A small network was shown many inputs. Here are its activations along a few directions, one row for each input.
Each table varies a few parts of the input and shows all the possible inputs, shuffled.
A made-up example of a description, with smaller parts first: one of 5 places around a ring, together with either a single point or (one of 2 separate values, together with one of 4 places along a line) or one of 11 places along a line.
Shared parts are said once, and a part with two or three values counts as separate values.

Other details of the inputs vary at random and push rows far along two fixed directions, the same in every table; ignore that.

Table:
R1: [ 64  31  -2 -37 -15 -21  10 -30  -9  -7 -17   6 -53  29  61  25  -8]
R2: [-12 -42  25  12 -11  12 -24 -11   7  60  16  -1   8   4 -76  26 -73]
R3: [ 70  11  -7  13 -38 -23 -37 -15   3 -10  -4  -4 -60  27  50  42  10]
R4: [-22 -24  24 -21   3   1  27 -17  -3  56   6  24   4  14 -91  26 -85]
R5: [ 15  61   0 -56  24 -57  15 -27 -24 -26   8 -15 -37  25  23  36  38]
R6: [ -2 -38 -54  41  37  53 -11   1  23   9 -42  10  26 -43  -2 -36  72]
R7: [-45 -48  70  -7 -65  -1  -5  -3 -15   5  69   0  40  20 -70 -34 -53]
R8: [-41  -8  44  -4  20 -18 -27  18 -11  35  53 -35  34  -8 -66   8 -63]
R9: [-15 -26  54 -19  18  -6 -41 -12  -4  52  39   6  39   8 -78  12 -56]
R10: [  0  -1  44  37  30  19 -67 -30 -11  51  26 -18  66   9 -37  20 -96]
R11: [ 27  42 -29   5   1 -24 -48 -38 -17 -15  11 -41 -51  38  36  54  33]
R12: [ 61  41   0 -30  11 -13 -10 -40 -24 -11 -15  11 -39  43  57  30   1]
R13: [-46 -15 -32  33  31  33 -19  47  30 -11 -20 -22  45 -61   7 -42  58]
R14: [-13 -38 -27   8  19   9  24  50  30  -2 -23 -10  25 -80   5 -52  59]
R15: [  8  -2  -5   5 -92  -9 -20 -25 -22 -47  41 -13 -62  53  43   7  22]
R16: [ -11   13   36    5   41   10  -10  -26  -19   47   10    7   62   24
  -56   24 -105]
R17: [-36 -17  51 -44  13 -36  46  20  -2  35  30   7   8 -11 -79   4 -75]
R18: [-64 -45  62   4 -75  16 -33   3  -3   7  55   6  40  32 -60 -21 -64]
R19: [ 53  47 -13  30  -3 -27 -60 -29 -13 -22   8 -24 -34  39  49  55  17]
R20: [ 59  29 -11 -17 -23 -31  16 -16  -4 -11 -17  22 -59  37  29  37   2]
R21: [-23 -26 -50  10  30  23  67  33  24   0 -43  13  -2 -55 -10 -37  38]
R22: [ 15  30   1 -66 -20 -37  20 -16   7 -15 -10   6 -67  25  29  39  32]
R23: [ 39  43   0  17  -2 -20 -53  -4 -18 -14  24 -55 -39  13  84  23  -3]
R24: [ 33  38   6 -71  16 -50  14 -28 -18 -20   5  12 -53  26  23  26  41]
R25: [ 17 -15 -39  30  47  39  32   6  13   1 -57  51  39 -26  -5 -32  41]
R26: [ -23   13   35    5   29    5    8    7  -19   36   22  -13   40   10
  -40    8 -103]
R27: [  19  -33   50   20   -6   20  -45  -19    3   61   12    1   38   -5
  -32    8 -100]
R28: [  9 -17 -35  15  33  35  55  35  25  -1 -54  14  31 -64  31 -52  17]
R29: [ -3  14  -2 -28 -74 -12  38 -22 -29 -51  23   8 -62  60  27  -1  13]
R30: [ 23  45   4 -28   4 -48 -41 -26 -18 -17  24 -39 -31  24  35  42  43]
R31: [ 28 -32 -42  62  35  51 -21  12  26   1 -44  28  43 -43  12 -35  57]
R32: [  4  54 -32 -24   8 -33  18  -7 -22 -27  10 -30 -71  31  29  35  14]
R33: [-11   9 -48  42  43  22  46  40  14 -18 -40  11  35 -42   6 -38  36]
R34: [-53   7 -33  -2  45  22  42  43  22 -19 -35  -5  32 -53  -4 -36  55]
R35: [ 58  13 -11  20 -36 -36 -29  13   3 -17   5 -18 -73  15  60  41   2]
R36: [-26 -15  21 -14  30  10   8 -26 -16  50   9  28  16  30 -88  26 -72]
R37: [-22 -30 -24  18  32  44 -25  18  35   7 -35  12  46 -46  -1 -40  70]
R38: [-29 -23  59   4 -57  31  23 -13 -25   7  32  29  44  37 -31 -30 -99]
R39: [  1 -44 -37  74 -48  56  11  27  17 -53 -18  26  41 -33  43 -81  71]
R40: [ -4 -38 -16  -1  17  23  11  17  30  12 -26   7  39 -65  -9 -45  61]
R41: [ 74  28   1   0  -4  -7 -64 -47 -14  -7   0 -13 -40  30  81  28  15]
R42: [-19 -36 -22  11   7  40  -6  23  45  11 -41   8  38 -60   0 -36  63]
R43: [-37  -9 -32  32  42  39 -27  14  31  -2 -34  -9  62 -48   3 -28  75]
R44: [ -9 -21 -18 -35  29   4  68  12  23   1 -39  30  26 -58 -15 -45  60]
R45: [ 38  60 -16   4   9 -32  -7 -23 -20 -24 -10   3 -29  50  25  50  -2]
R46: [ -2 -38 -29  60 -42  66   1   9  12 -43 -20  13  57 -47  76 -98  65]
R47: [-42  -9  43 -39  24   0   0 -13  -3  41  10  31  28  24 -80  26 -58]
R48: [-53 -26 -13  -6 -34  40  62  24  13 -50 -24  30  34 -25  12 -78  72]
R49: [ 14  15   1 -26 -34 -42 -29  17  11 -16  13 -35 -76   9  60  37  32]
R50: [ 22  22   6   1 -82 -12  29  -8 -25 -58  13  25 -44  62  42  -4   3]
R51: [-17 -11  30  54   9   1 -44  21  -7  36  39 -16  34   9 -55  23 -93]
R52: [   4  -34   51   27   -5    8  -38   12    1   60   24  -15   29  -14
  -30    8 -117]
R53: [-53 -31  77 -40 -49  -9  53  -3 -25  -5  55  25  31  24 -79 -32 -62]
R54: [-34   8 -31 -14  57   1  63  36   9 -25 -23  -6  29 -62   0 -51  68]
R55: [ 33   9 -26  -5 -31 -35 -19   2  -2 -11   9 -34 -90  14  47  41  18]
R56: [  8  51 -24 -21  19 -29   5 -34 -24 -10   0 -13 -44  44   7  52   7]
R57: [ 18  35 -31   9 -10 -29 -39  -5 -16 -25  23 -52 -73  25  47  39  25]
R58: [-58  12  39 -25  35  -6  -2  -9  -6  40  15   6  45  23 -87  35 -68]
R59: [  2  30   3 -57 -17 -49  31  11   3 -23   2 -11 -76  15  39  35  23]
R60: [  8 -18 -43  32  25  18  58  46  29  -9 -49  30  15 -50   7 -42  27]
Description of these inputs: one of 2 separate values, together with one of 5 places along a line, together with either a single point or one of 5 places around a ring.
Change only the place on the line of 5 in R42. List by row number the other rows that result.
Answer: R2, R3, R27, R40
List by row number the other rows that have the choice among 2 separate values and the place on the line of 5 in common with R34.
Answer: R22, R47, R48, R58, R59
Change only the choice among 2 separate values in R12. List by row number the other rows that result.
Answer: R41
Change only the place on the ring of 5 in R12. List by row number the other rows that result.
Answer: R1, R16, R26, R28

Table:
R61: [-37 -46 -25  33  17  50   0  26  29   7 -28   9  65 -52 -23 -55  38]
R62: [ 21 -18 -38  43  13  39  12   7  14 -15 -36  16  27 -39  27 -39  31]
R63: [-45 -27  68 -11 -26   3  12   3  -4  30  36  19  40   9 -72 -16 -99]
R64: [ 19  11  20 -21 -40 -23 -33 -23 -13  -9  26   1 -46  52   4  39 -17]
R65: [ 32  47 -38 -14  19 -21  -7 -21  -9 -34 -20 -20 -49  14  76  22  62]
R66: [ -5  -7  22   2 -52  -5   2   2 -21 -13  42   2 -17  35  13  -4 -42]
R67: [-14 -24  33  24   3  25 -18 -10  -5  42  10  25  55  16 -69   9 -80]
R68: [-45 -26 -14  11  11  40  56  17  11 -19 -22  18  62 -43 -23 -66  41]
R69: [ 30  12 -16  25  -8 -12 -23   6   1 -16   7 -27 -21  -6  44   1  34]
R70: [ -11  -24   64   -2    9    6   -6  -13   -8   69   21   25   55   15
  -89   20 -118]
R71: [ -1  -6 -38  39  29  45 -11  10  23  -3 -38  -1  37 -35  22 -28  43]
R72: [  7   8  -6 -22 -12 -12  -6  -3   7  -7  -3 -12 -26 -10  35   2  34]
R73: [ 18  17  23 -18  -2 -26 -34  -5 -10   3  23 -18 -19   8   2  24 -18]
R74: [ -50  -14   57  -21    2  -20   -3    4   -8   62   41   -2   15   23
 -104   36 -114]
R75: [ -1  20  34 -17 -61 -29 -16 -17 -27 -26  43  -2 -38  63  14  20 -30]
R76: [ -5  17 -15 -24   1 -17   1 -13   3 -16  -2 -13 -29   1  25   9  43]
R77: [-25 -16 -35  28  61  33  27  32  18  18 -45  11  53 -53 -15 -29  15]
R78: [-44 -25 -18  10  12  33  74  38  18 -17 -34  17  51 -53 -27 -62  33]
R79: [ 29  35  13 -29   0 -42  11 -14 -22   9  11   5 -43  44  -1  54 -37]
R80: [-29  -4  37  -6  27 -23 -11  13  -5  36  30  -5  16   5 -73  28 -78]
R81: [ 26  19 -11  -4  13  -7 -14  -8   4  -3 -18 -13 -20  -1  44  10  16]
R82: [ 46   4 -29  -3 -37 -19  -4 -10  -3 -42 -11  -6 -67  14  73   5  60]
R83: [ -6  -9 -36  -7  23  16  44  23  18  -9 -34  19  -3 -34  -5 -32  52]
R84: [ 52  33 -36  18 -11  -4 -21  -9  -3 -29 -14 -28 -55  10  93  19  45]
R85: [ 43  18 -16 -32 -21 -23   8 -12   6 -34 -14   2 -64   6  69  13  72]
R86: [  5  -6  10   4 -33  -9 -27  -2  -4   7  23 -22 -20  12  -1  17 -26]
R87: [-25 -17 -23  20  50  23   9  18  12   2 -16   1  58 -50 -19 -35  42]
R88: [-17 -20 -31  22  48  45  36   5  13  11 -42  29  69 -43 -26 -42  26]
R89: [ 22  28  24   0 -19 -35 -53 -12 -16  -3  36 -28 -30  43  11  41 -12]
R90: [ 10  23  22 -45 -16 -32  -5 -32 -18  -1  28  -2 -55  48  -6  42 -16]
The inputs of R87 and R89 match in every part but one. If R76 is changed in the same way as R87 into R89, which row does it become?
Answer: R61
What do these inputs look like to the network?
Answer: one of 5 places along a line, together with either a single point or one of 5 places around a ring
A walk changes only the place on the ring of 5. It starts at R73 and steps to R72. List the rest of the walk in order.
Answer: R85, R70, R81
Change only the place on the line of 5 in R77. List by row number the other rows that result.
Answer: R65, R71, R81, R84
A walk changes only the place on the line of 5. It starts at R79 and steps to R88. List the rest of the walk in order.
Answer: R70, R67, R62
